Each row below holds a small network's activations on one input, seen along a few directions.
Each table varies a few parts of the input and shows all the possible inputs, shuffled.
A made-up example of a description, with smaller parts first: one of 5 places around a ring, together with either a single point or one of 11 places around a ring or (one of 2 separate values, together with one of 6 places along a line).
Shared parts are said once, and a part with two or three values counts as separate values.

Other details of the inputs vary at random and push rows far along two fixed directions, the same in every table; ignore that.

Rows:
row 1: [-2.71  2.50  3.85 -2.25 -2.35 -2.86 -3.05  2.92 -1.92  2.31 -3.13]
row 2: [-1.47  2.91  3.72 -3.15 -3.30 -3.25 -2.50  3.18 -0.40  1.49 -2.72]
row 3: [ 0.22 -3.80 -0.97  4.16  6.73 -0.48  1.33 -1.40  1.41 -1.32  7.15]
row 4: [-1.21  1.08  0.38  0.44  2.05 -1.19 -1.24  0.75 -1.48 -0.02  0.66]
row 5: [-0.61  4.04  4.02 -1.52 -1.36 -3.37 -3.01  3.34 -2.45  0.01 -3.91]
row 6: [ 1.03 -4.18 -0.11  4.10  5.53 -0.55  0.35 -3.20  2.28 -0.54  7.14]
row 7: [-1.78  2.91  3.90 -0.68  0.15 -3.41 -1.71  3.48 -4.87  2.58 -4.89]
row 8: [ 1.98 -3.68  1.22  4.61  5.56 -1.94  3.51  0.01  2.08 -2.28  3.94]
row 9: [-1.89 -4.58  0.14  4.88  4.87  0.49  0.99 -2.44  2.10  1.60  6.90]
row 10: [ 0.71  4.34 -7.06 -5.13 -4.79  5.83  2.49 -5.56 -0.45 -0.60 -3.20]
row 11: [ 1.21 -5.52  1.50  2.19  1.01 -0.63  2.93 -0.72  4.35 -1.07  7.09]
row 12: [ 2.67 -2.77  5.02 -0.37 -1.15 -4.36 -0.39  2.02  2.56 -2.12  3.26]
row 13: [-3.34  4.33 -5.51 -1.91 -2.85  6.33  0.00 -5.50 -3.56  2.88 -4.00]
row 14: [-0.09 -3.88  0.04  4.67  6.24 -0.41 -0.44 -3.28  1.20  0.40  6.54]
row 15: [ 1.49 -3.47  4.51 -1.08 -1.64 -4.24  1.10  3.02  3.35 -1.80  3.44]
row 16: [ 0.79 -4.93  1.28  1.59  2.31 -0.39  1.06 -0.80  4.57 -0.29  7.07]
row 17: [ 0.67  4.07  3.97 -2.32 -2.32 -3.59 -2.26  3.53 -1.25 -1.00 -3.53]
row 18: [-0.16  0.81 -7.24 -0.76  0.80  5.50  2.70 -6.73  0.48  0.12  1.51]
row 19: [-1.67  2.40  4.08 -3.35 -3.83 -2.10 -3.36  2.92  0.39  2.12 -2.08]
row 20: [-1.60  2.92  4.37 -1.48 -1.86 -2.93 -4.42  1.86 -2.79  1.95 -3.29]
row 21: [-0.24 -3.00  1.03  4.76  7.24 -2.21  1.56 -0.20 -0.94  1.18  3.86]
row 22: [ 2.65 -0.53  1.06  0.32  0.02 -1.33  3.32  0.73  0.82 -2.87 -0.83]
row 23: [-0.22 -4.37  1.31  2.22  3.27 -0.39  0.17 -0.90  3.90  0.67  6.75]
row 24: [-0.74 -1.18  1.04 -0.76 -5.07 -0.44 -4.32  7.17  0.90  1.07 -5.48]
row 25: [ 1.98  3.09  3.72 -2.96 -2.54 -4.13  0.55  4.07 -1.44 -0.12 -3.87]
row 26: [ 0.24  0.38 -6.74 -0.55 -1.11  6.24  3.50 -6.78  1.53  0.10  2.07]
row 27: [-0.92 -0.06  1.20 -0.06 -1.32 -0.35  0.01 -0.14  1.82  1.18  1.72]
row 28: [ 0.82  1.96 -6.86  1.82  3.22  5.22  4.03 -5.95 -1.31 -1.01 -1.30]
row 29: [ 1.77  0.54  0.89 -0.02  0.46 -1.27  0.51  0.21  0.30 -2.22  0.68]
row 30: [-1.85  1.55 -9.30 -0.65 -3.70  8.49 -1.90 -1.78 -1.88  1.81 -7.06]
row 31: [-0.44 -0.73  4.93  3.44  3.79 -4.68 -0.25  3.56 -0.51  0.09 -0.33]
row 32: [ 2.53  2.36  4.04 -3.52 -4.35 -3.28 -0.20  3.52 -0.12 -3.01 -2.79]
row 33: [-1.92  0.98  1.36  2.89  3.50 -1.21 -0.03  0.51 -2.76  0.89 -2.33]
row 34: [ 2.10 -4.25  1.44  2.67  3.37 -1.61  0.58 -1.70  2.73 -1.42  6.43]
row 35: [ 0.87  3.61  3.71 -2.27 -1.51 -4.14 -0.38  4.01 -2.27  0.91 -4.26]
row 36: [ 1.15 -0.12 -9.09 -2.63 -6.47  8.45  0.84 -1.54  0.34 -1.01 -6.07]
row 37: [ 1.14  3.32  3.31 -3.93 -3.64 -3.54 -1.31  4.33 -0.30 -1.77 -2.27]
row 38: [ 1.28  3.05 -6.20 -5.74 -6.13  6.51  2.41 -5.33  0.88 -0.84 -2.28]
row 39: [-2.88 -2.61 -8.48  3.56  1.42  7.91 -1.42 -2.86 -1.79  2.30 -2.55]
row 40: [ 2.02 -2.24  4.22 -0.43  0.02 -4.47  0.54  3.95  1.92 -2.95  3.29]
row 41: [-2.54  3.16  3.55 -1.51 -0.78 -2.86 -3.45  3.70 -3.93  1.16 -3.45]
row 42: [ 0.30 -1.77  1.06 -1.45 -6.06 -0.40 -3.34  7.21  1.66  0.06 -5.10]
row 43: [ 2.95  0.47 -6.85 -0.57  1.35  4.65  5.51 -5.66 -0.99 -1.48  0.20]
row 44: [-2.45 -4.62  0.34  4.03  5.52  0.91 -0.58 -2.40  1.30  2.11  6.16]
row 45: [-1.84  5.53 -5.80 -1.31 -0.30  5.51 -0.46 -5.14 -5.51  0.73 -5.18]
Each input here is: one of 5 places along a line, together with either a single point or one of 8 places along a line.
Changing only the place on the line of 5 turns row 12 into row 14. The same change can be made to row 32. Which row results?
Answer: row 5
Changing only the place on the line of 5 turns row 9 into row 11. The same change can be made to row 19. Which row results?
Answer: row 38
Which other rows agree with row 44 in the place on the line of 5? List them by row number.
Answer: row 1, row 7, row 13, row 20, row 33, row 39, row 41, row 45
Start at row 36 and move only the place on the line of 5, one step at a time. The first step leads to row 42. Which rows follow, in order?
Answer: row 24, row 30, row 39
Which other rows agree with row 8 in the place on the line of 5? List them by row number.
Answer: row 10, row 16, row 25, row 26, row 29, row 34, row 37, row 42
Change only the place on the line of 8 in row 3. List by row number the other rows that result.
Answer: row 6, row 17, row 18, row 23, row 27, row 28, row 35

Rows:
row 46: [ 0.66  1.96  5.84 -1.91 -1.49 -5.20 -0.85  3.45 -0.23 -0.53 -0.78]
row 47: [-0.73 -5.76  1.22  4.38  4.20 -0.83 -0.43  0.88  2.40  0.53  5.36]
row 48: [ 1.75 -5.03  1.23  2.68  2.94 -1.45  1.87  0.25  3.39 -1.60  5.84]
row 49: [ 0.99  2.42 -3.48 -3.73 -5.19  3.36  0.43 -1.03  0.12 -0.60 -3.74]
row 50: [ 0.01  5.47 -2.23 -3.01 -1.94  1.61  0.71 -2.68 -3.01 -0.04 -4.11]
row 51: [ 1.35  1.47  5.53 -2.36 -2.39 -4.91 -0.41  3.60  0.62 -1.06 -0.58]
row 52: [ 0.10  1.25  5.61 -1.64 -1.86 -4.71 -1.59  3.99  0.06  0.02 -0.92]
row 53: [-0.83 -3.52  1.65  4.84  6.31 -1.93  0.20  0.17  0.00  0.36  4.21]
row 54: [ 0.81  0.77  5.30 -2.11 -2.75 -4.44 -1.15  4.13  0.91 -0.53 -0.71]
row 55: [-0.89 -1.10 -6.77  2.66  3.98  5.61  2.03 -6.31 -0.75  0.56  2.30]
row 56: [-1.57  3.11 -3.38 -1.99 -3.06  3.52 -1.50 -0.95 -2.18  1.52 -4.97]
row 57: [-0.42  0.47  5.22 -1.29 -2.23 -4.10 -2.34  4.60  0.33  0.55 -1.22]
row 58: [-0.01 -6.14  0.96  3.84  3.25 -0.60 -0.01  1.03  3.21 -0.04  5.52]
row 59: [-1.37 -0.88 -6.80  3.29  4.53  5.54  1.52 -5.61 -1.65  0.91  1.13]
row 60: [ 0.71 -3.31 -7.69  1.58  0.86  6.81  2.34 -4.88  1.96 -0.63  2.36]
row 61: [ 0.48 -5.37  1.47  3.46  3.69 -1.34  0.77  0.34  3.02 -0.51  6.09]
row 62: [-2.00  0.10  4.10  0.53 -0.93 -3.03 -3.73  5.47 -1.22  1.83 -3.20]
row 63: [-0.56  4.78 -2.55 -2.76 -2.32  2.20 -0.02 -2.21 -2.73  0.52 -4.27]
row 64: [ 2.03  3.82 -2.80 -4.27 -4.49  2.20  1.89 -2.02 -0.41 -1.61 -3.34]
row 65: [-0.51  5.47 -2.45 -2.19 -1.13  1.71  0.26 -2.22 -3.83  0.34 -4.95]
Describe the family of inputs behind these rows.
Answer: one of 4 places along a line, together with one of 5 places along a line
Changing only the place on the line of 5 turns row 54 into row 52. The same change can be made to row 61. Which row results?
Answer: row 57
Change only the place on the line of 4 in row 59. List by row number the other rows that result.
Answer: row 53, row 62, row 65
Change only the place on the line of 4 in row 55. List by row number the other rows that result.
Answer: row 50, row 56, row 63
